[[123, 155, 133, 134, 138, 116], [130, 116, 117, 134, 132, 138], [128, 127, 128, 127, 130, 126]] ==> 126
[141, 135, 111, 157] ==> 157
[149, 122, 128, 115] ==> 115
[[129, 128, 128, 128], [129, 104, 135, 122]] ==> 122
[110, 128, 117, 123, 149] ==> 149
[148, 129, 154, 120, 135] ==> 135
---
121  105  127  123  143  122  134
126  125  130  127  128  126  130
result: 127

121  143  152  136 result: 121

134  145  105  135  129  141 result: 105

129  107  124  128  128 result: 107

106  104  140  156  129  142 result: 140

137  128  156  137 result: 137

149  126  107  108   99 result: 126
---
[[141 145 141 144 112 111]
 [103 106 125 113 150 153]
 [134 131 156 147 121 124]] value 131

[141 113 149 127 121] value 141

[[130 153 117 129 127]
 [133 112 138 125 120]] value 133

[[146 120 103 137 119]
 [115 112 123 141 146]] value 115

[[142 141 151 145 141 141 142]
 [107 106 116 112 147 152 150]] value 116

[122 149 130 145 115] value 122

[152 126 131 130 124] value 152

[133 130 114 113 102] value 133

[[126 130 109 139 133 133 124]
 [122 133 150 138 128 139 127]] value 150

[[128 149 133 127 141 140 108]
 [103 118 133 149 121 112 124]] value 133
---
[[152 113 147 128 128 129 133]
 [111 122 148 117 117 123 123]
 [124 119 129 136 117 123 138]] -> 117

[[114 117 110 112 112 112 140]
 [133 127 138 129 138 138 115]
 [144 147 144 152 141 141 128]] -> 141

[[133 130 126 118 114 127  98]
 [123 118 113 148 141 119 135]
 [137 101 126 126 123 142 135]] -> 123

[[128 113 113 146 131]
 [129 108 131 135 150]
 [129 109 122 134 142]] -> 122

[[100 133 157 133 127 142]
 [146 120 119 114 147 120]
 [120 117 106 153 104 146]] -> 153

[[122 126 115 125 136]
 [134 119 106 120 147]
 [114 136 128 122 125]] -> 128

[[121 115 149 118 133 149]
 [114 114 109 138 142 132]
 [140 148 120 132 117 109]] -> 132

[[126 137 129 132 107]
 [129 119 128 126 146]
 [123 131 131 129 110]] -> 131

[[132 136 121 137 141]
 [144 140 131 120 131]
 [101 100 139 127 104]] -> 139

[[151 133 140 115 114 116 140]
 [128 128 128 127 130 128 126]
 [137 144 141 122 121 125 141]] -> 121
---
[[140 128 125 113 130 127]
 [106 132 138 138 126 112]
 [104 136 140 133 125 113]] → 112

[[127 134 136 141 137 127 124]
 [128 127 127 127 127 128 128]
 [123 112 104 109 122 119 116]] → 128

[[ 98 113 139 148]
 [ 98 104 132 141]
 [102 123 146 153]] → 141

[[122 124 105 126 142 156]
 [122 140 130 133 130 127]
 [134 113 136 127 128 112]] → 127

[[151 130 126 128 102 139]
 [137 128 130 128 113 133]
 [145 136 128 129 104 128]] → 133

[[129 109 132 130 106]
 [130 122 145 130 109]
 [127 104 103 126 129]] → 109

[[140 147 134 110 113 112]
 [121 146 133 110 131 126]
 [126 100 108 139 150 143]] → 126
---
Q:
140  135  122  155  125
148  132  128  119  114
148  150  123  131  103
A: 128

Q: 130  116  141  140  150
A: 141

Q:
139  132  106  134  124
135  138  114  139  129
121  131  117  143  114
A: 114

Q:
141  119  101  130  130  122  108
113  142  151  125  134  142  149
141  116  106  127  126  125  129
A: 125

Q: 128  138  109  155  103
A: 109

Q: 126  108  135  140  103
A: 135

Q: 118  122  131  123  155  135  141
A: 123

Q: 113  150  114  118  127  152  126
A: 118
---
[[106 114 146 146 137]
 [125 131 119 143 135]]	143

[[140 153 131 117 136 112]
 [137 136 132 116 123 123]]	123

[[111 110 111 110 111 111]
 [146 146 150 146 138 154]]	138

[[126 146 149 143 118 118]
 [127 134 136 132 123 124]]	123

[[151 143 150 146]
 [151 145 144 148]]	144

[[116 116 109 116 121]
 [113 113 104 125 121]]	125
---
[100 139 123 114 143 138] ⇒ 100, 138

[134 124 105 137 125 117] ⇒ 134, 117

[[138 150 131 119]
 [141 136 134 110]] ⇒ 138, 110

[113 142 138 131 131 155] ⇒ 113, 155

[[112 138 146 131 119 125]
 [146 118 106 120 138 133]
 [152 129 104 104 143 139]] ⇒ 112, 139

[[123 111 126 105 132 141]
 [106 108 136 151 120 156]
 [134 125 118 125 134 129]] ⇒ 123, 129

[110 144 157  98 114] ⇒ 110, 114

[[156 113 112 141 150 128]
 [134 112 123 103 144 119]] ⇒ 156, 119

[[142 124 102 131 123 110 147]
 [131 110 117 117 132 126 133]
 [117 131 148 126 132 142 113]] ⇒ 142, 113
---
(139, 114, 126, 128, 148, 149, 117) out 149, 148
(135, 109, 106, 140, 154) out 154, 140
(121, 130, 141, 151, 138) out 151, 141
(116, 104, 138, 123, 125) out 138, 125
(125, 116, 130, 128, 135, 107) out 135, 130
((144, 121, 134, 124), (121, 155, 111, 127), (121, 106, 143, 134)) out 155, 144
---
[[120, 111, 130, 100, 110, 114], [115, 135, 151, 134, 150, 102], [131, 156, 145, 153, 154, 117]] => 150
[[123, 130, 136, 129, 117, 124], [124, 130, 103, 117, 130, 129]] => 130
[[149, 118, 129, 108, 125, 116, 125], [105, 132, 150, 133, 127, 131, 115]] => 131
[[103, 127, 130, 140, 116, 115], [106, 130, 117, 131, 128, 123]] => 128
[[136, 151, 125, 116], [147, 140, 150, 132]] => 150
[[113, 140, 127, 126, 143], [149, 126, 135, 139, 151]] => 139
[[142, 150, 119, 127], [126, 133, 114, 131]] => 114
---
[143 112 129 131 126 157] Out: 143
[138 135 151 151 127 132] Out: 138
[150 132 124 116] Out: 150
[104 130 146 131] Out: 104
[152 132 106 138 123 135] Out: 152
[146 100 147 102 123 132] Out: 146
---
116,114,135,133
109,127,108,104
ans = 116

120,105,110,115
117,111,116,121
132,128,129,130
ans = 117

143,153,134,137
131,140,117,125
ans = 143

139,134,132,130,129,133
108,106,115,126,115,113
ans = 139

146,133,126,144,157,142
134,141,119,127,145,137
127,141,126,119,145,127
ans = 134

129,126,142,131,111,127,135
128,133,101,123,131,128,129
ans = 129

121,128,151,133,142
126,136,118,130,138
124,129,136,130,129
ans = 126

126,112,110,105,125,126
142,113,103,117,128,127
139,128,138,119,127,127
ans = 142
---
131  144  103  104 -> 103

129  134  130  134  131
118   98  128  107  121
-> 130

121  139  130  134  107
132  123  124  124  149
129  126  119  109  132
-> 130

154  125  146  138  139
127  127  129  120  132
131  133  124  135  124
-> 146

120  152  139  105
119  120  102  149
110  123  101  102
-> 139

123  137  141  133  128  132
117  138  101  118  107  146
-> 141
---
[[128 129 101 128 123 130]
 [128 128 122 128 127 128]
 [128 128 129 128 130 127]] Out: 129

[[122 131 119 133]
 [115 139 123 104]
 [ 98 118 150 144]] Out: 150

[[141 144 127 130 123]
 [139 127 132 125 118]
 [154 124 144 137 125]] Out: 144

[[146 146 146 130 146 130 146]
 [125 126 125 128 125 128 125]
 [106 106 106 119 106 119 106]] Out: 106

[[135 128 120 102 151 138 129]
 [110 129 106 134 142 150 135]
 [132 119 124 154 135 116 120]] Out: 124

[[128 127 124 131 127 128]
 [135 122  99 143 124 126]
 [128 128 129 128 128 128]] Out: 129

[[145 129 126 144 125]
 [145 129 126 152 128]
 [145 129 126 144 125]] Out: 126

[[139 116 113 115]
 [136 140 106 123]
 [136 140 108 125]] Out: 108

[[128 129 135 129 125 127 129]
 [128 128 132 128 127 128 128]
 [128 131 154 131 119 128 130]] Out: 154

[[116 117 130 125 127 134 128]
 [137 105 124 127 136 128 129]
 [150 106 122 128 140 120 129]] Out: 122
